Here are a small network's activations along a few directions, averaged over the inputs that share one value of a field.
Related values have similar rows: they may be neighbours, one step apart, or belong to one group.
(in the rows, 500 means zero)
Strong random noise was added to every row along 5 fixed directions; ignore it. To show where, here is one row again and again, with new noise each time:
[566 504 532 804 421 614 602 566 582 291 560 598 484 499 423 573 309]
[372 487 354 556 407 479 580 643 590 416 393 639 645 529 625 352 585]
[631 610 382 445 475 368 655 531 533 480 360 553 603 490 682 417 481]
[612 544 582 280 383 386 538 682 465 479 557 422 492 418 449 497 614]
[539 347 334 604 457 535 557 513 576 586 236 663 633 502 553 447 471]
[533 356 435 361 371 447 514 675 527 548 333 555 583 467 493 443 650]
[934 798 637 315 551 312 655 412 396 565 615 324 426 361 509 608 322]


Values of Tek:
n8: [453 554 454 339 510 432 477 344 417 792 423 470 522 460 479 497 614]
n12: [530 640 581 565 743 480 516 149 440 710 596 562 550 451 467 601 216]
n14: [442 762 572 287 583 412 554 350 362 504 669 408 436 543 602 542 486]
n13: [367 804 500 566 645 454 537 508 534 316 735 397 462 512 732 380 532]
n3: [506 534 518 662 506 595 455 468 502 569 654 481 468 516 495 430 489]
n1: [660 379 495 445 480 374 585 574 548 272 207 526 466 482 551 590 452]
n5: [452 827 397 385 702 343 531 325 435 739 608 410 665 438 676 224 417]
n2: [548 366 297 730 539 603 524 365 543 361 297 665 463 751 683 561 441]
n9: [557 388 511 780 462 660 463 483 533 515 500 612 497 451 336 578 310]
n15: [665 722 493 285 616 265 596 491 507 370 487 363 553 445 692 374 479]
n4: [228 481 426 646 483 600 452 576 609 232 664 575 536 694 610 356 610]
n11: [ 49 642 420 773 579 627 515 417 546 367 548 590 480 554 672 486 423]
n7: [362 420 501 417 673 547 320 336 480 727 550 533 595 547 347 420 461]
n6: [737 514 516 360 240 336 674 718 529 138 403 360 321 635 608 586 636]
n10: [325 475 258 366 541 399 483 487 521 649 145 523 623 565 886 364 800]
Each value of Tek is a pair of two hidden parts, and every pair occurs once (5 first parts, 3 second parts).
Q: n15 and n7 share the first part; n15 and n10 share the second. Which value has the first part of n10 and the second part of n7?
A: n2
Q: n13 and n3 share the first part; n13 and n1 share the second. Which value has the first part of n1 and the second part of n3?
A: n9

Values of Mobir:
y5: [590 639 507 408 431 395 601 528 470 532 463 456 502 424 564 523 526]
y15: [612 633 408 508 610 474 532 225 420 873 450 508 570 450 526 459 379]
y14: [252 528 464 749 591 666 428 383 575 477 702 537 453 583 524 474 490]
y12: [447 559 520 476 573 457 488 416 477 560 569 499 591 439 460 448 402]
y6: [598 524 590 285 515 404 444 462 394 517 623 395 399 550 449 603 571]
y11: [384 404 390 614 423 560 561 509 566 445 246 678 577 541 563 517 458]
y1: [416 391 400 481 560 486 461 549 566 503 345 514 575 519 594 363 590]
y3: [766 591 482 448 495 408 629 449 455 382 458 567 448 591 571 610 340]
y2: [472 590 413 502 635 523 473 345 420 860 475 429 552 391 600 416 484]
y10: [731 604 529 595 455 489 549 470 474 441 631 412 421 543 490 527 412]
y7: [615 411 601 535 458 586 526 569 517 365 470 408 350 498 451 650 491]
y13: [672 546 491 324 441 336 559 590 533 460 455 493 570 437 531 443 548]
y8: [201 431 450 723 573 619 447 463 590 375 506 601 601 571 505 379 453]
y9: [317 687 430 678 637 509 607 321 529 439 480 581 544 547 710 488 370]
y4: [576 356 524 442 443 490 445 708 547 444 432 543 528 469 425 475 578]
Each value of Mobir is a pair of two hidden parts, and every pair occurs once (5 first parts, 3 second parts).
Q: y6 and y9 share the first part; y6 and y10 share the second. Which value has the first part of y10 and the second part of y9?
A: y2
Q: y3 and y11 share the first part; y3 and y15 share the second. Which value has the first part of y15 and the second part of y11?
A: y5
